Each row below holds a small network's activations on one record, seen along a few directions.
Each row is followed by the record's values for the fields Basor, Pep, Sise, Dizi, Zuri.
A field that a record lacks is written missing.
Other fields move the rows too, some of them a lot.
In the rows, 500 means zero.
Strong random noise was added to every row along 20 fixed directions; ignore it. To show where, here is one row again and again, with new noise each time:
[373 486 622 246 517 669 708 414 462 503 430 492 511 650 644 551 410 448
 368 424 291 329 515 594 605 432 605 444 632 497 243 429 445 545 512 815
 730 453 425]
[610 477 364 595 524 658 552 591 650 362 514 563 503 514 433 555 658 592
 381 585 477 477 539 343 544 465 321 480 405 442 637 263 559 412 330 502
 448 338 563]
[536 408 505 708 493 507 365 331 409 595 694 556 671 517 476 334 502 481
 622 444 642 542 509 654 432 547 390 655 474 355 662 504 513 597 538 568
 476 511 298]
[359 551 563 280 577 553 609 482 310 420 486 507 617 438 688 494 602 506
 505 435 272 385 413 565 590 384 288 344 564 678 347 606 571 459 735 587
 634 576 494]
[587 414 379 720 440 404 601 474 585 601 404 551 446 628 481 421 486 393
 468 456 461 535 522 514 702 535 386 524 520 533 507 349 545 688 517 562
 556 411 325]
[417 640 497 471 482 608 470 445 504 411 539 598 266 581 462 456 489 499
 428 574 645 570 347 462 278 632 374 470 429 529 519 461 373 513 490 705
 473 503 325]
[508 523 430 514 526 525 517 378 485 392 425 583 408 691 488 695 341 492
 560 562 496 423 731 473 453 626 628 492 680 307 429 379 682 353 427 353
 639 348 541]
[609 543 365 368 552 475 509 544 367 613 334 503 348 549 430 550 591 443
 564 422 582 512 414 384 484 575 350 453 566 588 456 476 542 394 452 509
 473 598 607]
[503 478 588 442 545 712 578 463 615 475 610 535 564 654 675 455 338 618
 500 505 381 385 774 418 622 359 709 515 725 430 457 437 726 677 586 415
 549 461 474]
[470 749 570 423 562 437 416 463 511 388 579 508 361 419 582 502 501 449
 519 572 440 540 405 555 394 388 485 590 493 385 425 525 621 525 546 429
 421 614 484]
[439 477 326 498 208 485 765 516 634 499 375 288 159 426 511 396 452 459
 612 501 524 485 572 393 608 609 731 405 405 462 486 625 198 483 427 377
 429 525 802]
[610 483 540 646 446 527 397 676 661 729 626 448 575 527 412 450 658 544
 503 355 489 676 524 425 552 478 468 426 506 431 706 562 498 568 390 414
 362 612 482]
[609 531 268 711 615 664 482 467 719 510 510 559 384 389 412 427 510 554
 621 470 602 523 570 406 535 443 285 550 337 492 488 401 492 443 454 431
 420 608 644]
[555 516 545 421 395 473 528 483 460 400 494 473 377 478 351 528 459 546
 487 631 476 602 441 814 474 525 561 414 361 536 407 480 561 573 371 720
 518 367 470]
[448 600 587 687 450 321 508 545 726 715 600 438 499 555 573 512 434 580
 452 363 342 688 539 524 618 442 535 368 583 507 355 636 615 628 452 351
 423 598 508]
[481 543 550 631 641 393 344 623 511 610 460 564 768 688 598 510 520 561
 580 365 443 516 420 290 522 478 579 493 643 275 598 527 556 410 472 283
 574 405 549]
[507 573 411 373 506 542 593 455 628 452 366 453 455 699 400 630 382 560
 528 537 463 596 420 359 521 528 384 287 465 539 270 451 569 366 497 556
 664 348 544]
[631 456 518 383 551 474 479 654 361 600 434 408 468 509 526 269 533 542
 568 449 529 654 431 225 402 542 379 328 488 661 565 541 454 541 630 632
 498 469 452]
[601 599 340 429 424 722 534 503 554 436 452 370 397 538 499 708 545 328
 558 446 519 349 748 537 601 562 322 449 520 467 568 382 486 221 448 396
 554 484 601]
[403 656 493 546 553 639 307 634 626 461 526 529 500 425 587 410 566 528
 543 495 505 584 477 295 257 591 472 362 364 460 695 635 333 383 576 482
 458 516 449]
[523 387 414 599 418 471 614 357 664 413 466 383 463 427 315 501 439 440
 432 671 542 520 525 567 599 485 474 630 395 439 480 359 459 508 502 506
 564 491 474]
[552 286 633 449 391 765 615 553 503 568 608 348 599 615 365 464 464 594
 554 384 481 526 704 565 622 520 551 289 551 496 562 511 344 471 476 636
 674 456 505]

[501 380 544 499 505 612 457 470 504 613 547 465 599 574 245 433 542 533
 604 416 640 634 306 446 420 544 398 450 381 406 555 549 251 404 483 664
 611 565 459]  (Basor m1; Pep n2; Sise t3; Dizi v2; Zuri s1)
[753 358 422 541 431 480 585 542 568 563 471 312 485 251 583 329 488 349
 538 425 247 573 767 554 476 446 572 438 199 368 415 395 403 536 350 834
 505 241 533]  (Basor m2; Pep missing; Sise t3; Dizi v2; Zuri s2)
[453 510 399 445 412 576 525 528 479 436 503 435 424 360 319 661 696 467
 600 504 599 436 493 493 522 543 409 460 465 480 619 623 370 223 471 234
 450 720 774]  (Basor m3; Pep missing; Sise t3; Dizi v2; Zuri s1)
[441 523 554 612 564 361 578 595 461 468 367 650 306 497 341 492 574 410
 538 423 372 640 295 590 644 483 304 339 485 638 389 524 422 599 671 547
 676 651 377]  (Basor m3; Pep missing; Sise t2; Dizi v1; Zuri missing)
[404 466 549 799 492 389 499 547 560 262 509 588 353 507 387 331 410 568
 552 666 615 607 417 403 506 546 509 502 467 516 646 501 334 607 699 283
 585 468 404]  (Basor m2; Pep missing; Sise t3; Dizi v2; Zuri s2)
[553 735 635 539 447 498 443 609 601 384 624 411 374 581 395 580 417 510
 492 468 533 657 345 696 479 419 370 370 295 458 369 429 362 422 348 636
 530 351 490]  (Basor m2; Pep missing; Sise t3; Dizi v2; Zuri s2)
[589 605 664 443 606 480 480 692 644 459 406 378 361 512 302 582 357 560
 491 541 525 565 416 568 631 321 696 501 509 486 335 425 434 466 377 406
 563 585 722]  (Basor m3; Pep missing; Sise t2; Dizi v1; Zuri missing)
[386 425 534 492 623 561 517 526 504 492 504 614 664 438 603 352 520 718
 483 527 397 496 427 422 499 428 463 384 490 718 431 613 566 607 610 562
 510 512 521]  (Basor m1; Pep n2; Sise t2; Dizi v1; Zuri missing)
[410 525 625 336 602 561 461 647 459 365 321 431 648 636 390 634 404 577
 478 575 647 369 301 524 651 436 636 520 572 589 509 476 355 338 569 402
 721 462 628]  (Basor m2; Pep missing; Sise t1; Dizi v2; Zuri s2)
[366 436 383 435 450 536 471 573 381 587 444 565 678 598 462 521 651 711
 564 444 696 484 306 235 456 658 430 326 563 684 664 725 442 375 548 329
 418 553 650]  (Basor m3; Pep missing; Sise t1; Dizi v2; Zuri s2)
[511 512 390 516 547 517 413 549 654 538 399 413 573 386 299 670 621 440
 451 520 511 577 457 416 462 547 268 400 383 591 523 530 435 228 493 428
 538 628 572]  (Basor m2; Pep missing; Sise t2; Dizi v1; Zuri missing)
[488 426 390 583 469 446 529 460 530 475 500 546 441 476 371 626 582 490
 438 566 540 579 622 314 460 613 345 437 591 550 587 495 615 413 599 281
 468 600 447]  (Basor m2; Pep missing; Sise t3; Dizi v2; Zuri s1)
[578 363 500 480 369 481 648 379 465 646 616 375 484 580 577 205 354 506
 572 410 507 657 531 358 448 541 449 400 435 520 419 515 420 727 619 794
 495 393 314]  (Basor m3; Pep missing; Sise t2; Dizi v1; Zuri missing)
[519 382 375 508 447 546 612 417 483 700 518 617 420 595 484 516 570 548
 505 415 544 501 631 414 598 572 431 484 712 663 508 551 709 659 554 413
 394 705 465]  (Basor m1; Pep n3; Sise t1; Dizi v2; Zuri s2)
[574 259 555 382 325 607 717 562 388 397 583 577 418 740 275 370 572 643
 721 519 473 628 482 258 570 496 672 289 613 336 612 554 514 688 584 439
 597 417 522]  (Basor m3; Pep missing; Sise t3; Dizi v2; Zuri s2)
[364 350 490 795 425 267 611 446 548 655 513 475 601 525 421 506 498 565
 493 354 466 643 446 469 558 619 450 390 485 432 447 602 321 409 426 425
 571 474 545]  (Basor m1; Pep n3; Sise t3; Dizi v2; Zuri s1)
[384 726 526 497 456 357 445 564 651 485 436 593 313 482 506 619 493 487
 428 561 451 578 368 623 493 493 717 507 474 497 445 613 574 622 438 399
 377 572 498]  (Basor m3; Pep missing; Sise t1; Dizi v2; Zuri s1)
[554 541 435 464 316 872 586 468 700 327 735 521 503 600 540 374 487 591
 712 524 481 495 617 522 628 364 513 422 349 388 630 514 567 690 590 512
 454 361 445]  (Basor m1; Pep n2; Sise t1; Dizi v2; Zuri s2)
[617 577 239 585 559 492 401 472 656 679 380 536 507 546 746 449 418 373
 559 418 496 491 719 187 395 601 512 547 504 452 557 455 656 531 559 445
 390 380 405]  (Basor m2; Pep missing; Sise t1; Dizi v2; Zuri s2)
[381 420 532 389 495 596 598 396 475 292 471 382 650 497 464 486 321 594
 564 648 546 378 489 562 581 449 605 514 454 509 429 512 401 395 644 484
 694 382 598]  (Basor m1; Pep n2; Sise t3; Dizi v2; Zuri s1)
[630 355 396 416 348 696 663 306 575 620 642 372 363 502 254 443 595 384
 644 409 681 483 498 435 562 437 494 737 480 191 550 429 331 501 353 510
 396 764 637]  (Basor m1; Pep n2; Sise t2; Dizi v1; Zuri missing)
[475 494 490 563 489 586 474 549 670 446 416 574 406 497 440 599 465 480
 313 593 454 544 628 493 387 643 599 435 429 511 562 400 443 468 397 643
 554 370 357]  (Basor m1; Pep n3; Sise t3; Dizi v2; Zuri s1)
[406 343 555 610 604 544 499 508 543 501 545 704 583 346 395 551 691 546
 382 478 211 564 590 505 403 491 499 392 498 401 489 526 538 499 461 604
 578 610 421]  (Basor m1; Pep n1; Sise t1; Dizi v2; Zuri s1)
[437 494 257 657 490 428 568 470 672 493 298 589 564 521 708 465 396 544
 498 570 418 335 549 420 618 511 726 585 458 458 442 465 593 573 418 388
 465 286 647]  (Basor m1; Pep n3; Sise t3; Dizi v2; Zuri s2)
[547 530 491 580 496 670 391 704 802 363 554 385 672 374 574 476 488 607
 356 727 482 440 726 423 625 385 553 519 456 689 799 447 654 579 640 275
 384 468 454]  (Basor m1; Pep n2; Sise t1; Dizi v1; Zuri missing)
[518 408 701 762 479 339 543 660 598 353 513 460 580 517 343 558 509 558
 563 492 282 597 489 722 747 368 663 427 422 246 525 455 402 471 373 345
 714 301 619]  (Basor m2; Pep missing; Sise t1; Dizi v2; Zuri s1)
[538 621 773 567 470 400 412 514 502 584 867 398 606 534 528 546 529 572
 513 352 418 714 530 660 500 375 383 422 555 385 479 599 617 514 448 406
 422 542 438]  (Basor m3; Pep missing; Sise t3; Dizi v2; Zuri s1)
[538 643 610 528 441 320 502 672 480 458 450 370 406 434 473 589 622 283
 492 418 375 518 367 689 683 390 443 518 477 407 525 483 368 439 472 394
 536 579 538]  (Basor m2; Pep missing; Sise t2; Dizi v1; Zuri missing)
[318 518 333 424 281 724 640 276 451 269 647 631 502 504 576 630 640 541
 527 605 434 336 609 682 495 600 356 390 472 504 565 586 650 452 536 480
 458 437 469]  (Basor m1; Pep n2; Sise t1; Dizi v2; Zuri s1)
[465 367 515 287 333 499 544 439 640 459 460 346 648 472 324 477 492 540
 416 720 558 584 298 437 424 488 726 540 288 437 530 540 389 540 455 662
 498 351 484]  (Basor m3; Pep missing; Sise t3; Dizi v2; Zuri s1)
[706 284 443 752 512 500 527 632 590 745 423 549 508 463 404 449 446 530
 564 347 384 523 819 706 752 472 690 430 526 561 465 454 595 707 362 535
 514 511 561]  (Basor m3; Pep missing; Sise t1; Dizi v2; Zuri s2)
[636 667 496 549 417 544 466 594 682 507 538 426 370 692 495 508 294 577
 641 484 515 612 604 557 596 469 555 333 490 537 404 499 639 580 423 413
 471 359 561]  (Basor m1; Pep n2; Sise t2; Dizi v1; Zuri missing)
[609 579 480 449 565 241 361 459 340 603 311 510 557 822 532 417 239 497
 749 450 690 557 234 460 452 555 679 590 524 367 364 500 538 544 442 528
 600 210 525]  (Basor m2; Pep missing; Sise t1; Dizi v2; Zuri s2)
[592 636 540 215 668 624 394 471 368 550 450 535 449 547 544 629 527 373
 490 419 510 446 474 502 346 495 403 551 566 476 407 427 568 363 462 685
 547 548 449]  (Basor m2; Pep missing; Sise t3; Dizi v2; Zuri s1)
[463 733 602 460 545 608 462 538 584 532 622 409 429 630 648 583 381 570
 186 469 584 544 511 453 345 568 235 388 518 717 383 354 457 409 377 762
 428 416 346]  (Basor m1; Pep n2; Sise t1; Dizi v1; Zuri missing)

Here are new rows. What are their fields?
[407 574 507 543 494 446 523 663 577 565 328 647 437 575 552 536 674 324
 534 350 219 487 363 463 609 481 648 409 535 313 533 568 371 553 465 470
 607 560 485]  (Basor m3; Pep missing; Sise t2; Dizi v1; Zuri missing)
[563 511 596 649 531 577 504 517 589 345 630 371 383 431 414 569 430 416
 413 572 555 535 780 503 575 475 175 459 552 677 583 365 462 375 719 328
 612 581 355]  (Basor m2; Pep missing; Sise t3; Dizi v2; Zuri s1)
[385 648 614 523 568 620 425 557 507 318 574 659 299 419 577 498 398 633
 495 601 496 474 605 691 390 513 651 440 489 595 484 561 529 584 528 489
 466 527 489]  (Basor m3; Pep missing; Sise t1; Dizi v2; Zuri s1)
[543 460 553 412 527 510 491 506 474 582 462 469 550 531 457 521 439 485
 603 393 452 534 509 556 483 463 652 451 458 388 377 540 441 451 417 613
 598 445 575]  (Basor m2; Pep missing; Sise t3; Dizi v2; Zuri s2)
[499 543 555 467 571 704 464 551 573 471 521 511 267 443 471 451 480 410
 419 503 554 475 603 372 327 537 549 525 492 451 544 421 271 469 484 631
 516 642 430]  (Basor m3; Pep missing; Sise t1; Dizi v2; Zuri s2)
[628 555 590 509 580 528 387 670 331 645 364 491 391 612 534 526 448 396
 433 347 696 380 494 729 560 594 531 598 584 639 573 353 303 458 303 690
 528 456 491]  (Basor m2; Pep missing; Sise t2; Dizi v1; Zuri missing)
[604 788 491 427 430 375 362 645 475 575 442 349 390 423 558 671 473 355
 681 377 446 500 571 817 619 457 579 435 498 513 432 645 621 416 441 293
 392 610 690]  (Basor m3; Pep missing; Sise t2; Dizi v1; Zuri missing)
[620 366 614 419 635 475 461 646 496 633 451 346 737 427 508 440 444 630
 452 455 428 564 545 433 519 394 561 403 455 609 438 494 504 450 467 621
 564 391 594]  (Basor m2; Pep missing; Sise t3; Dizi v2; Zuri s1)
[519 573 498 354 450 630 491 383 664 606 553 435 613 714 451 729 407 561
 364 478 564 509 452 591 467 525 509 507 475 416 343 403 575 388 197 707
 481 349 508]  (Basor m1; Pep n2; Sise t2; Dizi v1; Zuri missing)
[518 397 328 594 358 287 556 184 429 528 466 508 547 501 267 544 476 399
 643 550 557 584 319 825 533 583 407 617 334 356 354 508 571 518 419 621
 544 462 450]  (Basor m1; Pep n2; Sise t2; Dizi v1; Zuri missing)
[428 463 402 480 458 567 367 556 633 548 390 427 682 402 544 454 469 508
 392 609 603 492 508 381 371 622 569 468 344 691 663 592 386 472 605 567
 447 426 394]  (Basor m2; Pep missing; Sise t3; Dizi v2; Zuri s2)
[478 457 375 605 444 341 589 457 650 557 449 459 494 308 498 425 544 495
 633 471 315 603 469 470 559 412 600 465 330 362 378 647 491 546 485 409
 456 544 684]  (Basor m2; Pep missing; Sise t1; Dizi v2; Zuri s2)
[461 623 483 259 455 449 444 357 360 576 417 562 306 489 502 593 501 309
 547 481 458 580 467 619 255 663 519 434 522 504 380 640 578 497 550 682
 500 614 333]  (Basor m2; Pep missing; Sise t2; Dizi v1; Zuri missing)
[539 652 565 414 523 603 394 719 500 423 397 484 325 486 391 479 457 475
 601 496 580 549 402 636 533 474 533 374 405 676 530 563 356 523 595 534
 558 568 500]  (Basor m2; Pep missing; Sise t1; Dizi v2; Zuri s2)
[500 570 588 212 445 409 440 534 304 368 485 313 660 336 532 599 641 409
 556 569 266 525 426 660 378 480 460 343 386 429 478 637 557 275 502 580
 578 399 562]  (Basor m1; Pep n2; Sise t2; Dizi v1; Zuri missing)
[485 425 503 525 556 554 537 533 279 383 505 500 582 450 566 447 560 605
 455 509 612 319 468 534 503 528 435 574 503 531 604 389 376 366 392 558
 507 404 644]  (Basor m1; Pep n2; Sise t1; Dizi v1; Zuri missing)
[632 422 394 568 547 516 509 480 540 570 504 523 561 448 466 441 506 642
 550 492 605 439 464 571 582 402 598 666 399 428 468 410 546 549 243 526
 360 421 744]  (Basor m3; Pep missing; Sise t1; Dizi v2; Zuri s1)
